A small network was shown many inputs. Here are its activations along a few directions, one row for each input.
In each table, some parts of the input vary, and every possible input appears once, in random order.
A made-up example of a description, with smaller parts first: one of 4 places along a line, together with either a single point or one of 9 places around a ring or (one of 3 separate values, together with one of 5 places around a ring).
Shared parts are said once, and a part with two or three values counts as separate values.
In the rows, 128 means zero.

Table:
row 1: [147  99 160 128 111 127 148 158 141 136 155 151]
row 2: [108 164 128 112 199 136 137 110 117 100  36  27]
row 3: [147  98 145 141 111 110 116 179 118 127 152 149]
row 4: [150  96 153 117 101 120 160 118 137 133 164 146]
row 5: [149 109 124 130  98 106 119 156 107 122 168 137]
row 6: [119 142 111 141 100 118 125 100 126 144 160 157]
row 7: [145 108 131 127  88 103 144 121 119 115 173 138]
row 8: [123 143 104 144 110 120 101 135 113 150 156 156]
row 9: [ 88 137 104 106 198 174 126 105 126  87  42  47]
row 10: [121 133 140 143 122 141 130 138 147 164 142 171]
row 11: [121 132 125 155 123 124  98 158 124 155 139 169]
row 12: [123 173 107  88 190 152 118  90 144  69  27  50]
row 13: [124 130 132 131 113 134 142  98 143 161 151 166]
Q: What do these inputs look like to the network?
A: either one of 3 separate values or (one of 2 separate values, together with one of 5 places around a ring)

Table:
row 14: [139  92 160 172  65  85 122 161 106 203 229 206]
row 15: [105 128 137 117 188 168 118 115 140 123  60  83]
row 16: [124 120 117 109 185 141 119 152 107  91  61  72]
row 17: [ 98 153 127 105 176 152 129  75 149 132  63  89]
row 18: [187  97 152 141  65  95 127 169 138 171 208 236]
row 19: [134 153 103  99 153 132 119 126 116  84  83  43]
row 20: [ 94 154 111 133 186 150 101 163 120  98  59  84]
row 21: [115 154 129  85 164 158 162  85 152 114  79  65]
row 22: [ 92 155 124 135 188 177 125 131 147 123  55  94]
row 23: [134 145  94 113 167 126 111 121 107  96  65  65]
row 24: [127 174 110  91 157 140 138  84 122  96  90  57]
row 25: [128  84 117 151  54 119 104 132 122 174 234 229]
row 26: [126 119 147 190  66  94 129 177 113 204 225 217]
row 27: [ 97 199  95 129 170 143 112  89 126 115  70  92]
row 28: [116 115 149 116 170 156 156 110 147  85  64  72]
row 29: [107 127 124 115 185 142  93 147 113  97  64  73]
row 30: [145  84 120 132  43 124 137 142 126 155 250 205]
row 31: [156  86 153 167  67  83 148 166 101 197 228 204]
row 32: [122 129 140  97 175 173 151 126 143 104  75  60]
row 33: [ 85 179 114 123 177 161 136  91 156 133  59  99]
row 34: [150  79 172 171  50  71 160 155 113 166 235 195]
row 35: [117 152 101 119 166 126  86 116 114 102  67  66]
row 36: [181  90 171 146  48  83 139 158 151 139 216 226]
row 37: [187 104 161 127  52 101 134 174 148 158 226 214]
row 38: [110 173 108 111 170 134 105  74 119 114  74  81]
row 39: [170 104 159 146  63  97 101 164 144 177 209 237]
row 40: [122 121 130 112 188 167 143 120 134 117  57  82]
row 41: [109 139 139 104 159 140 167  69 156  95  68  78]
row 42: [115 146 120 100 177 152 155  80 143 126  61  87]
row 43: [127 139 113 118 149 114 124 110 120  65  72  55]
row 44: [139  70 129 151  39 106 142 126 129 136 240 218]
row 45: [145  77 110 146  56 118 130 137 116 168 232 228]
row 46: [115 110 105 170  55 128 111 147 128 174 230 240]
row 47: [124 128 126  95 172 147 127 157 116  79  79  50]
row 48: [103 179  88 137 167 135  93 131 120 103  63  77]
row 49: [156  93 162 153  54  89 155 171 110 184 246 182]
row 50: [117 114 136 113 167 129 131 141 119  60  68  62]
row 51: [157 130 146 165  64 106 108 180 150 178 205 248]
row 52: [127 166 101 105 170 134 131  78 113 108  72  80]
row 53: [120 159 120 110 152 122 143  68 125  77  79  70]
Q: What do these inputs look like to the network?
A: one of 5 places along a line, together with either one of 3 separate values or one of 5 places around a ring
Q: The inputs of row 42 and row 17 match in every part but the place on the line of 5. If row 23 is changed in the same way as row 42 into row 17, which row does it become?
A: row 35
Q: Which other rows does row 41 become when the place on the ring of 5 takes its other values? List them by row number.
A: row 28, row 43, row 50, row 53
Q: Which other rows does row 14 become when the choice among 3 separate values takes its other values? List them by row number.
A: row 25, row 39

Table:
row 54: [119 111 157 155 128 128 130 173 117 187 158 153]
row 55: [158 150 107 124  91 104 101 133 120 151 172 161]
row 56: [107 151 102 136 158 155 101 166 128 103  88 106]
row 57: [192  47 175 104  84  89 172 171 117  80 176  98]
row 58: [138 179  94 105 147 127  96 109 116 115 100  96]
row 59: [113 112 107 135  87 123 118  97 115 146 190 159]
row 60: [ 93 140  91 115 138 144 114  74 116 114 114  91]
row 61: [129 132 164 134  97 127 147 111 168 150 161 174]
row 62: [112 149 107 149 153 108  91 127 107 105  80 104]
row 63: [109 159 149 115 150 148 143  89 169 118  86 107]
row 64: [144  98 149 127 124 146 133 136 153 160 140 193]
row 65: [168  78 164  80 143 110 170 149 111  42 104  37]
row 66: [130 131 120 139  94 119 170  95 128 154 172 168]
row 67: [125 125 132 107 177 166 129 114 156 129  64 124]
row 68: [112 158 104 122 148 140 165  72 130 122  98  99]
row 69: [131 122 123 167 101  87  95 149 105 136 156 173]
row 70: [125 124 119 153 105 133 106 189 127 135 164 175]
row 71: [100 138 140 137 181 149 126 150 119 156  83  84]
Q: The inputs of row 70 and row 56 match in every part but one. If row 54 is changed in the same way as row 70 into row 56, which row does it become?
A: row 71
Q: What do these inputs look like to the network?
A: one of 2 separate values, together with either a single point or one of 8 places around a ring

Table:
row 72: [126  79 173 103 146 145 192 117 139 111 118  83]
row 73: [137 134 117 129 131  91 116 145  84  96 122  64]
row 74: [167 133 144 113 145 112 102 178 134  90  90 108]
row 75: [122 113 161 141 166 123 144 176 107 133  96  82]
row 76: [141 102 119 158  50  81 123 130  98 158 232 194]
row 77: [ 82 162 135 141 160 161 149  77 154 180  95 133]
row 78: [ 79 127 116 156 174 163 111 151 118 154  92 116]
row 79: [ 93 153  71 140 140 131  87 122  91 116 116 101]
row 80: [174  99 151  77 124 135 156 121 165  69 107 111]
row 81: [131 185 115 112 143 152 112  80 175 136  89 163]
row 82: [168 109 145 144  61 108 113 169 152 148 204 233]
row 83: [123 151 101 124 154 154  71 155 140 110  86 145]
row 84: [100 186  86 127 129 128 127  48 126 142 119 120]
row 85: [146 101 126  94 112 115 168  86 112  74 140  68]
row 86: [131  86 161 160  84 121 149 166 125 203 213 200]
Q: The inputs of row 80 and row 72 match in every part but one. If row 83 is changed in the same way as row 80 into row 72, which row does it become?
A: row 78
Q: What do these inputs look like to the network?
A: one of 3 separate values, together with either a single point or one of 4 places along a line
Q: List by row number the other rows that have the choice among 3 separate values in common with row 76.
A: row 73, row 79, row 84, row 85

Table:
row 87: [150  92 157 148 138 116 119 192 124 121 185 144]
row 88: [150 105 150 125  96 122 209 101 156 134 168 176]
row 89: [110 146 124  85 192 159 152 125 103 127  73  41]
row 90: [ 83 105 130 130 192 147 141 107  98 107  52  49]
row 91: [157 178 103  86 168 160 134 119 148 102  70  40]
row 92: [ 83 141  49 137 128 192  71 108 140 173 141 213]
row 93: [150  94 119 129  98  69 131 188 113 133 159 142]
row 94: [ 58 222  76 189 112 121 100  86 112 177 157 162]
row 95: [189 108 134 129  94  92 124 143  76 115 162 160]
row 96: [119 169 129  79 169 130 108 104 147  46  53  88]
row 97: [134  97 167 149  84 142 143 211 135 112 150 148]
row 98: [137  92 162 115  99 126 162 105 147 141 181 152]
row 99: [114 126 117 141 170 131 123  95 145  64  41  66]
row 100: [111 188 142 167 151 133  85 119 160 230  96 207]
row 101: [138  92 160 110  77 110 119 120 128 136 185 127]
row 102: [165  94 129 129  80  96 126 126 118 130 175 132]
Q: What do these inputs look like to the network?
A: either one of 3 separate values or one of 5 places around a ring or one of 8 places along a line
Q: Which of the alternatives is row 87?
A: one of 8 places along a line
